Each row below is a small network's average activation on inputs in which a field has the value named, seen along a few directions.
Related values have similar rows: they may be neighbours, one step apart, or belong to one group.

Other fields shift rows strongly along two fixed directions, in all tables alike. That doesn't count.

Values of MEFA:
gik: [ 11.6  11.4 -39.3 -12.9  -3.1  11.0   6.5 -18.8  26.7 -20.8  12.6  -2.4
 -29.9 -18.7  14.8   5.7 -24.1 -30.6  61.4]
lide: [-29.9   1.4  37.1  -5.6   4.2  -6.5  -1.4   7.4 -16.1   0.8  -5.8  33.5
   9.0  38.2  -1.3 -22.4   2.7 -22.8   1.4]
nuti: [-21.6  -7.4 -18.6  13.8  -2.5  15.1  -7.8 -18.8  -8.5  -4.8  25.9  17.9
 -23.6   5.9   3.7  13.9 -42.1 -24.8  25.9]
foz: [ 58.8  12.6  20.3  26.8 -26.8   4.0  28.5   6.9  33.9  -3.4  16.8 -23.3
  50.8 -29.0 -19.5  35.9  25.2  58.7 -87.5]
bon: [ 39.3 -14.7  17.1  25.6 -31.3 -17.2  -9.6   0.2   1.1   0.7  -9.9 -30.8
  23.9 -19.7 -29.6  -3.3  56.4  56.8 -83.8]
zeni: [ -6.9   3.2 -10.7  -2.3 -13.0   4.5  10.3  -8.3  -0.1  -8.0  14.4 -39.8
   6.9   3.1   6.3  26.8  -1.6  19.4  -8.0]
fofi: [ -8.0 -15.6 -38.3 -32.6  27.2   8.8 -12.5 -40.1  -9.8 -41.5  20.3 -25.2
 -29.3 -12.3  -7.1 -11.9 -54.2 -30.0  60.9]
vufuz: [  0.0  30.9 -50.1 -32.1  20.5  -0.8   5.3 -20.4  24.8  -9.6  15.8   2.5
 -32.7  -9.9   5.4  -2.5 -28.9 -25.6  58.3]
memig: [ 57.0 -12.7   5.8  -1.3 -31.3  -1.0  24.9 -47.6  52.3 -30.0  49.3 -25.5
  19.6 -55.0 -59.2  18.9 -14.4  54.5 -35.2]
nedip: [  0.0 -10.9  30.7  -7.9 -12.9  -0.4   6.1  -4.1   1.3  -1.0  -1.2  10.7
  29.8  -0.6 -24.2 -18.9   6.1  13.3  -5.6]
pofo: [ -9.3 -21.6  47.2  25.2  -2.4 -15.6 -16.6  76.6 -25.8  56.2 -92.9  43.0
  14.7  36.6  24.7 -41.3  87.2  23.2 -36.7]
fik: [ -7.1   8.4   1.7   7.6  -9.8  14.3   0.8 -14.8  -9.3   2.0  34.3  18.9
 -10.1   0.8 -19.3   3.1 -16.8 -17.9   8.8]
luraz: [  1.0  22.2 -25.7 -21.9  34.2   1.9  -5.7  -4.7  -1.7  11.8  -5.8   4.9
   2.8   3.7  22.6  -7.3  -8.0 -38.8  28.7]
sor: [-83.5  -4.9  26.9 -10.3  55.6 -15.0 -11.2  56.3 -58.0  44.3 -71.8  15.3
   3.1  57.6  50.8 -28.1  16.1 -32.7   9.3]
pidan: [-27.1  -4.5 -30.2   9.7   4.8   4.7 -23.4  13.1 -13.9   1.2  17.0  15.5
 -27.7   7.5  22.0  -2.7 -42.2 -32.6  50.2]
kivoz: [ 16.7  25.9  -0.9 -12.1  17.1   1.2  16.5  -1.6   9.7   0.4   5.1   2.1
   5.8 -12.0   2.5  14.1  -4.9   0.8 -21.1]
zekek: [ 40.1 -15.9  -4.8  23.7 -29.1   7.5   1.9  -1.1  16.8  -5.7  17.3   3.8
 -10.7 -18.2   1.2  28.6   1.4  19.1  -4.1]
gapi: [-31.1  -7.8  31.9   6.6  -1.3 -16.6 -12.6  19.7 -23.3   7.4 -41.5 -21.2
  -2.2  22.0   6.2  -8.4  42.0   9.9 -22.9]
The values of MEFA form a ring.
Question: A walk along MEFA starts at pofo and steps to its neighbour gik. Put bon, fofi, vufuz, sor in the order it reaches them.
Answer: vufuz, sor, bon, fofi
Question: Which values are neighbours of fik? Give them in the order they are listed.
Answer: lide, nuti
Question: Which values are neighbours of kivoz? Give them in the order they are listed.
Answer: foz, luraz
Question: What is the length, in steps, of the shortest route from zeni to zekek?
Answer: 8

Values of RIBOG:
nako: [ -2.0   0.3 -43.6 -16.7  14.3  13.0 -11.0 -19.5   8.2 -15.1  15.4  16.3
 -32.6 -10.3  19.1  -2.7 -37.4 -38.3  64.5]
koled: [-19.0  -6.4  28.4  15.7  -5.2 -11.3 -13.0  25.2 -25.8  14.4 -33.4   3.4
   8.3  16.6  -5.6 -26.3  25.4   7.6 -13.6]
votel: [-37.7  -7.9  19.8  10.7  10.2  -4.4 -17.1  27.0 -38.8  23.1 -41.0   4.5
   3.7  36.4  26.7  -7.9  26.5  -9.8 -17.5]
sus: [ -7.9  17.8 -14.1  -2.2   7.7  -4.2  -3.0   2.9   3.7  14.4   0.4  24.8
 -18.2  12.4  11.9  -6.6  -5.2 -30.4  24.8]
dimag: [  7.7   8.4 -28.2 -25.2   8.6  10.9  10.3 -36.3  21.5 -24.2  34.6 -25.0
  -8.6 -20.8 -21.2  14.4 -35.6  -1.4  18.1]
zedoz: [  3.0   1.8 -31.1 -39.0   4.7   9.4  11.9 -38.5  23.3 -38.6  40.1 -26.3
 -18.5 -22.4  -7.9  20.4 -31.7  -7.9  37.7]
zuva: [-38.8   3.5 -15.0  -5.8  32.9  -1.8 -10.6  36.4 -22.5  23.5 -34.1  21.2
 -18.3  23.8  47.9 -11.7  -4.5 -32.9  41.3]
pufas: [  4.2  -1.3  40.1  17.1   8.4 -18.4  -4.5  31.5 -19.8  24.0 -50.4 -13.2
  32.9  11.2   7.8 -18.8  52.7  24.6 -64.0]
pef: [ 78.4   2.0  17.3  42.9 -57.4   1.5  30.4  -0.1  36.1  -1.7  24.5 -12.0
  37.6 -44.6 -40.0  36.7  33.6  65.3 -71.9]
rufi: [  1.1  -5.3  15.9   3.9  -1.7   7.5   2.5  -8.6  -0.1 -12.7  23.1  11.7
  -4.6   0.9 -14.1   5.4 -21.2  -3.4  -0.2]
nufi: [-17.8  -1.7  16.3 -10.0   7.2  -1.9  -3.3   4.1 -13.4   7.7 -18.6   3.6
  19.3  15.3   1.9 -19.8   8.0   0.7  -4.2]
zipi: [ 28.8 -11.2  -5.7   8.5 -29.5  -0.4   7.5 -24.2  27.4 -14.8  39.5  -9.0
  -1.0 -18.4 -26.6  17.0 -10.6  25.7 -14.9]
The values of RIBOG form 3 separate groups.
Question: Which other values are in the same group as zuva? Give them in the order they are listed.
Answer: nako, sus, pef
Question: Which other values are in the same group as koled? Give them in the order they are listed.
Answer: votel, rufi, zipi

Values of GIS:
laf: [-27.2  -2.3 -32.4  -3.7   4.7   8.4 -19.8  -7.1 -11.8  -8.3  24.8  12.6
 -42.6  20.7  24.5  -4.4 -54.0 -46.3  77.5]
sozal: [-37.7  -7.2  18.7  -4.1  10.7 -18.4   1.3  27.1 -20.7   9.5 -44.2 -38.5
   8.2  18.4   4.1  12.4  35.1  27.7 -44.8]
zafo: [-14.4   2.4 -59.3 -15.9  19.3   5.4  -8.8 -12.2  -1.8  -5.2   8.5  13.8
 -43.7  -8.6  29.6  -5.8 -38.1 -48.7  73.8]
zin: [ 10.2 -16.0  49.2  21.0 -26.5  -2.4   9.0   3.8   2.8  14.0  10.4  19.6
  29.7   7.9 -28.4  -8.3  21.4  31.2 -55.5]
pudof: [ 66.5  23.5 -58.9 -24.4 -22.0  17.2  31.4 -47.4  65.5 -40.8  61.8 -11.4
 -21.3 -60.5 -19.6  55.6 -31.6  12.2  18.4]
fuza: [ 29.1  22.3 -17.1 -17.1  11.6   8.0  26.7  -2.0  28.6  -2.5  14.3  -7.5
  -2.4 -16.6   4.0  19.7  -0.3  -0.4  23.2]
tesos: [ 32.0  -6.0  13.4  21.7 -35.2  -0.3  18.0 -22.7  29.6 -27.6  51.2   4.4
  15.1 -30.3 -41.9  34.3 -17.9  27.0 -31.8]
kofe: [ 16.8 -14.4  36.0  37.3 -33.6   2.8   0.5  20.4 -11.5   9.1  -5.8  23.9
  23.0   0.4 -13.5   4.3  31.9  21.8 -50.3]
sopal: [-27.2 -22.9 -13.1 -28.5  26.8   1.7 -12.0 -29.7 -21.5 -22.8  -2.2 -43.1
  -3.5  -3.4  17.1 -16.3 -18.3 -13.6  28.2]
ful: [ 21.6  -9.6  34.6  48.3 -34.6   4.8  -5.6  19.9  -0.8  18.0 -16.6  21.5
  14.4  -2.3 -21.6   3.8  29.7  35.3 -39.0]
tus: [-33.1  -6.0  24.2  23.4  20.9 -12.6 -27.1  55.9 -48.2  52.4 -71.2  45.9
  -2.4  46.4  41.0 -48.7  45.4 -21.2  13.8]
tok: [  7.4  -8.0  32.7   0.4  -9.8  -3.6   5.6  -6.9   8.4 -16.1  12.8  -5.3
  21.5 -11.1 -43.5 -11.1  -6.2  30.3 -26.0]
reko: [  0.1  22.9 -18.3 -15.4  12.6  -4.4   8.5   6.0   2.7  15.1 -12.2 -15.6
  17.9   5.7  23.8   4.7   4.2  -2.5  -7.5]
muf: [ 35.0   2.3  -5.2   7.0 -17.8  -1.0   3.9  11.8  27.2   4.9  -6.9  10.8
   4.8  -9.7   0.2   6.9  27.5  12.0 -17.4]
repe: [-21.8  23.4 -26.2 -22.6  50.2   1.9  -9.5  -3.4  -8.8  -3.6  -4.6 -29.7
 -16.7   9.9  28.7  11.0 -33.7 -27.9  12.7]
kek: [-57.1  -4.4  21.7 -27.3  22.4  -7.5 -22.1 -13.3 -39.8   3.8 -20.2  -1.5
  -2.0  33.0  -4.6 -58.2   4.7 -37.0  24.6]
The values of GIS form a ring.
Question: Which values are neighbours of pudof? Give them in the order they are listed.
Answer: fuza, muf
Question: Which values are neighbours of tok? Give them in the order they are listed.
Answer: zin, kek
Question: What is the length, in steps, of the shortest route from tus to sopal?
Answer: 8
